Each row below holds a small network's activations on one input, seen along a few directions.
Each table varies a few parts of the input and shows all the possible inputs, shuffled.
A made-up example of a description, with smaller parts first: one of 2 separate values, together with either a single point or one of 11 places along a line or (one of 4 places along a line, together with one of 8 places around a ring).
Shared parts are said once, and a part with two or three values counts as separate values.

Other details of the inputs shift rows strongly along two fixed directions, in all tables alike. That doesn't count.

Table:
R1: 13 4 -4 -13 -5 10 0 -12 10 1 -23 14 -6
R2: 16 3 0 -14 -17 13 -2 -9 2 -3 -17 15 -12
R3: 4 -5 1 -6 -8 -4 -3 -11 10 6 -9 12 1
R4: 2 -6 -7 8 -5 -9 -18 -9 -13 10 0 12 20
R5: -14 5 7 12 23 -13 6 13 -9 -2 18 -16 8
R6: 6 -3 -3 -22 -4 10 -2 -15 11 8 -25 10 -1
R7: 2 6 8 -2 -4 -1 10 6 10 -7 7 -13 -11
R8: 2 6 10 -3 17 0 11 9 5 1 3 -14 -3
R9: -16 -10 -13 5 10 -21 -7 0 -14 4 10 2 20
R10: 0 2 4 1 5 -9 12 12 -16 -11 24 -2 12
R11: 5 6 17 -4 6 3 10 2 4 6 4 -13 -5
R12: 5 8 15 -18 11 8 15 2 5 -2 -4 6 1
R13: 1 -2 -20 9 -5 -6 -18 -2 -11 -4 -3 11 18
R14: -1 4 5 11 10 -8 5 20 -20 -8 29 -14 -1
R15: 8 3 -3 -3 -3 9 -7 -13 18 1 -24 -2 -17
R16: 3 2 -8 3 -6 3 -10 -6 10 -6 -15 -6 -8
R17: 0 -23 -23 20 -16 26 -36 -15 -2 8 -26 20 15
R18: 7 -10 -22 5 -11 1 -37 -22 0 11 -27 23 16
R19: 14 6 0 -12 -20 11 0 -10 0 1 -19 14 -12
R20: 4 9 5 -6 0 6 12 5 9 -8 -10 -9 -25
R21: -4 -7 -13 18 5 -11 -27 -5 -1 7 -5 -3 10
R22: -5 0 -13 19 -13 -5 -29 0 -8 3 6 3 -1
R23: 3 12 8 -5 7 12 6 9 3 -10 3 -12 -5
R24: -10 -8 -20 22 -7 -25 -20 4 -20 -4 22 8 26
R25: 11 9 0 -7 -8 22 -13 -4 7 -3 -21 2 -18
R26: -2 -15 1 5 -17 23 5 -5 16 6 -13 10 -7
R27: -4 -17 5 5 0 9 27 9 8 -3 1 -4 -6
R28: -12 -4 -16 31 2 -18 -30 3 -15 6 25 -1 17
R29: 8 11 10 -17 7 13 15 -1 5 -5 -7 8 -6
R30: -1 11 8 -12 7 2 21 -1 4 -5 -6 5 -7
R31: 11 1 0 -2 -7 5 -5 -10 17 4 -14 -3 -15
R32: -13 -6 4 -5 9 -20 14 7 -7 4 22 -3 11
R33: -1 -12 -9 -1 -3 -7 -20 -11 -13 10 3 9 20
R34: 7 11 8 -18 0 14 15 2 5 -12 -7 5 -4
R35: 10 5 -1 3 -14 9 -11 -4 -3 2 -9 -2 -13
R36: -10 -7 -11 12 11 -22 -7 2 -13 1 9 6 20
R37: -6 6 -3 4 12 -13 15 21 -21 -11 21 0 6
R38: -4 -3 -9 4 -1 -4 -17 -12 -2 6 -15 15 13
R39: 6 8 9 -10 -6 1 18 2 -4 -7 5 1 0
R40: -2 -4 -14 19 -13 -9 -27 0 -8 1 3 1 -2
R41: 10 6 -4 -4 -7 13 -7 -5 12 -5 -18 -5 -9
R42: -13 -14 -1 18 15 3 22 23 -13 -5 18 -8 13
R43: 6 -29 -20 21 -23 21 -34 -17 -3 10 -22 18 13
R44: -10 -14 3 8 7 9 27 11 4 -6 0 -5 -4
R45: -16 -8 -7 5 2 -18 -9 1 -12 9 20 6 21
R46: 3 -10 13 -2 -7 24 26 2 6 2 -7 -2 -8
R47: -3 0 0 4 10 -19 16 10 -8 -4 21 1 7
R48: -9 2 -2 6 18 -20 17 12 -13 -8 20 -1 9
R49: -2 3 -6 2 -14 -3 -7 0 -5 -1 3 15 -2
R50: -18 2 4 3 20 -10 5 9 -8 2 15 -18 6
R51: -11 7 -1 3 9 -12 14 12 -13 -13 15 -1 11
R52: -3 -6 -13 -9 -11 6 -23 -25 6 12 -31 17 6
R53: -4 -12 -12 19 6 -20 -23 1 -25 5 20 9 32
R54: 9 -4 1 -11 -7 -1 1 -12 14 6 -17 12 -3
R55: -1 3 6 10 10 -8 5 17 -14 -11 29 -18 7
R56: -6 4 14 -14 2 5 10 0 16 8 4 -12 -12
R57: 2 0 14 -12 8 5 7 0 3 5 7 -16 -5
R58: 10 0 -5 -10 -16 2 2 -9 12 -5 -15 10 -5
R59: -2 5 1 -7 4 -7 20 7 0 -13 2 -1 -1
R60: 7 9 16 -12 12 15 6 1 12 0 -8 -8 -9
R61: 5 8 13 0 6 2 12 4 -2 1 10 -13 -7
R62: 5 7 11 -7 3 -2 20 2 -7 -1 9 2 0
R63: -2 -14 10 -1 -8 17 26 3 15 -1 -6 0 -12
R64: 5 8 1 -3 -3 13 -8 -14 15 2 -24 0 -15
R65: -13 8 -1 6 11 -14 15 18 -21 -12 19 1 4
R66: 12 5 12 -15 3 5 19 -2 2 -4 2 5 -6
R67: -1 5 12 -25 11 9 15 0 3 1 -3 2 1
R68: 12 3 19 -11 5 10 8 -2 12 3 -4 -10 -11
R69: -2 7 9 -7 2 -4 18 4 2 -1 13 6 -3
R70: 13 0 -10 5 -24 13 -30 -19 6 5 -23 2 -3
R71: 2 10 4 0 7 2 10 15 -3 -8 4 -12 -13
R72: 7 12 8 -17 0 14 14 6 0 -10 -8 9 -12
R73: 6 2 13 -7 6 -1 13 2 16 3 -2 -12 -12
R74: -3 6 1 10 19 -8 6 14 -8 -3 18 -14 3
R75: 1 13 8 -7 1 10 11 1 12 -9 -11 -11 -15
R76: 1 11 12 -6 -6 7 11 5 15 -5 5 -10 -14
R77: -8 -8 -21 30 -2 -22 -28 7 -16 -3 20 -8 19
R78: 5 -8 -24 9 -29 -3 -36 -17 -3 5 -19 25 1
R79: -9 -1 9 11 14 -18 6 14 -3 1 27 -16 5
R80: 5 1 3 -16 0 20 -14 -13 14 8 -21 -3 -7
R81: -3 -13 -2 3 -9 26 6 -8 13 1 -29 8 -7
R82: -6 -1 11 -10 4 -4 9 1 11 6 6 -15 -9
R83: 0 -1 -24 17 -18 6 -45 -15 -4 4 -26 10 -3
R84: 2 5 16 -17 -2 3 17 -3 15 4 -2 8 -7
R85: 2 -8 -15 15 -17 2 -47 -21 10 17 -17 12 5
R86: -8 -2 -17 28 13 -10 -33 6 -23 1 19 -2 23
R87: 3 -7 -1 -18 -9 0 0 -14 13 9 -16 8 -3
R88: -8 2 5 13 12 -17 8 14 -6 -2 29 -14 1
R89: -2 1 13 -17 5 -3 19 0 -5 6 9 -3 5
R90: 0 6 1 -8 1 -4 18 8 -3 -10 -2 4 -11
R91: -1 -1 -12 4 -19 -2 -17 -9 1 0 -2 16 8
R92: -8 0 3 6 9 -21 16 12 -11 -4 28 0 8
R93: 8 5 5 -14 -9 1 20 3 6 -7 -6 7 -18
R94: -7 -7 -22 31 -3 -21 -29 10 -21 0 20 -4 11
R95: 2 4 16 -15 3 7 12 -3 6 9 0 -16 -8
R96: 1 -1 11 -16 2 2 11 -3 18 7 -5 -14 -14
R97: -4 2 8 -10 16 1 10 7 4 4 4 -17 -3
R98: -16 -8 -12 13 13 -17 -16 3 -10 6 11 -13 13
R99: 14 7 14 -9 3 12 9 -3 9 -1 -1 -9 -15
Description of these inputs: one of 9 places around a ring, together with either a single point or (one of 2 separate values, together with one of 5 places along a line).
The inputs of R9 and R89 match in every part but the place on the ring of 9. If R44 is changed in the same way as R9 into R89, which row does it become? -> R46
The inputs of R56 and R50 match in every part but the place on the ring of 9. If R76 is changed in the same way as R56 into R50, which row does it become? -> R75
The inputs of R79 and R8 match in every part but the place on the ring of 9. If R88 is changed in the same way as R79 into R8, which row does it become? -> R74
Which other rows does R69 become when the choice among 2 separate values takes its other values? List them by row number. -> R28
Which other rows does R10 become when the choice among 2 separate values takes its other values? List them by row number. -> R55
Which other rows does R70 become when the place on the line of 5 takes its other values? List them by row number. -> R11, R35, R61, R95

Table:
R100: 5 -9 -12 0 -22 12 -21 -18 21 7 -34 -3 -21
R101: 0 13 25 -44 0 14 45 3 9 -2 -5 0 -18
R102: 10 -9 -14 -11 -9 12 -7 -15 2 -1 -34 17 3
R103: -4 3 -3 8 1 -9 -19 -9 17 10 -7 -5 -8
R104: -11 -12 -21 30 9 -9 -14 8 -24 -6 9 18 33
R105: 16 -1 17 -28 -6 5 29 -6 8 1 -5 1 -8
R106: -11 -9 -24 27 14 -15 -35 3 -23 3 8 -14 24
R107: -8 6 17 -2 33 -2 39 31 -9 -14 23 -34 -6
R108: 2 12 30 -47 -1 22 56 7 13 -6 -7 1 -26
R109: -11 7 10 -19 8 -8 17 6 -8 0 18 5 10
R110: -12 10 26 -14 10 10 48 22 -3 -10 22 4 -4
R111: -18 3 4 6 21 -35 19 14 -10 -1 33 2 15
R112: 19 -8 -5 -2 -21 14 -30 -24 14 13 -26 -5 -9
R113: -12 -4 -8 1 3 -26 3 1 -3 0 13 6 12
R114: 6 -7 -6 15 -1 -10 -31 -7 -3 10 10 -11 13
R115: 26 19 -11 -15 -37 13 -17 -23 27 -9 -47 18 -38
R116: -16 21 30 -9 31 -7 29 24 -3 0 37 -24 -6
R117: 12 11 14 -28 11 10 19 -12 19 0 -26 13 -8
R118: 16 39 27 -38 -8 20 37 9 12 -20 -6 -2 -42
R119: 3 -10 -13 4 -27 11 -11 -19 20 3 -32 29 -6
R120: -17 7 21 -11 16 -1 50 28 -17 -11 35 -3 2
R121: -10 -8 -15 12 -10 6 -34 -4 -13 9 -1 -3 6
R122: 5 18 -15 16 10 -17 -10 16 -26 -22 14 -1 7
R123: 25 13 -9 6 -19 -4 -20 -4 -9 -10 0 8 -7
R124: 4 -15 -11 30 -6 0 -27 0 -11 6 11 -7 11
R125: -7 4 8 18 23 5 16 23 -4 -11 15 -17 2
R126: -12 0 7 18 6 -2 15 16 9 -6 14 -14 -11
R127: -16 -20 -30 24 -8 -27 -21 1 -22 3 11 13 25
R128: 18 5 20 -22 1 1 18 -11 14 6 -5 12 -4
R129: -17 -10 -20 27 1 -25 -27 3 -12 6 15 -16 11
R130: -15 -5 -8 21 -1 5 -21 7 -16 3 14 -6 7
R131: 7 -14 -8 17 -13 1 -10 -5 -8 3 4 21 18
R132: 4 1 1 -1 -23 36 -23 -17 20 8 -32 10 -18
R133: 22 -7 -3 -17 -21 6 -16 -29 15 11 -26 20 3
R134: 26 2 5 -9 -16 18 -30 -31 30 19 -34 4 -15
R135: -7 0 2 -8 22 -13 26 13 -16 -9 13 -5 14
R136: 2 10 10 -27 -6 10 2 -17 12 10 -17 22 -4
R137: -1 -3 20 -8 17 -15 49 27 -19 -9 41 -12 8
R138: -3 -18 -15 33 1 -16 -30 7 -25 6 26 -14 22
R139: -3 -1 3 -2 15 2 30 14 -9 -12 5 3 7
R140: 12 24 35 -31 26 18 39 4 31 -4 -15 -21 -30
R141: -16 1 -1 5 5 -4 -13 7 -16 5 17 -16 6
R142: 0 -5 10 25 9 0 6 18 -7 -3 29 -15 6
R143: 19 -13 -5 -4 -23 16 -5 -18 7 5 -21 21 0
R144: -9 -5 -16 16 -3 -16 -31 -8 6 8 0 -8 4
R145: -12 -13 -20 31 -7 -8 -24 1 -4 3 4 -5 2
R146: 15 6 0 -16 -1 20 -15 -19 27 4 -39 -6 -15
R147: 0 1 -11 -4 -17 14 -44 -24 11 15 -23 4 -2
R148: 1 0 5 -24 -9 -2 23 -8 16 -1 -16 5 -15
R149: -5 -9 -17 27 8 3 -22 4 -11 -2 -2 -7 11
R150: -9 -10 -26 17 12 -24 -28 -4 -24 1 7 13 38
R151: -12 -7 -2 6 1 -12 24 12 -5 -7 14 5 2
What do these inputs look like to the network? -> one of 4 separate values, together with either a single point or (one of 2 separate values, together with one of 6 places along a line)
The inputs of R139 and R143 match in every part but the choice among 4 separate values. If R150 is changed in the same way as R139 into R143, which row does it become? -> R133
The inputs of R128 and R136 match in every part but the choice among 4 separate values. If R131 is changed in the same way as R128 into R136, which row does it become? -> R110
Which other rows does R106 become when the choice among 2 separate values takes its other values? List them by row number. -> R135
Which other rows does R127 become when the choice among 4 separate values takes its other values? List them by row number. -> R102, R108, R137
Which other rows does R105 become when the choice among 4 separate values takes its other values? List them by row number. -> R101, R135, R148
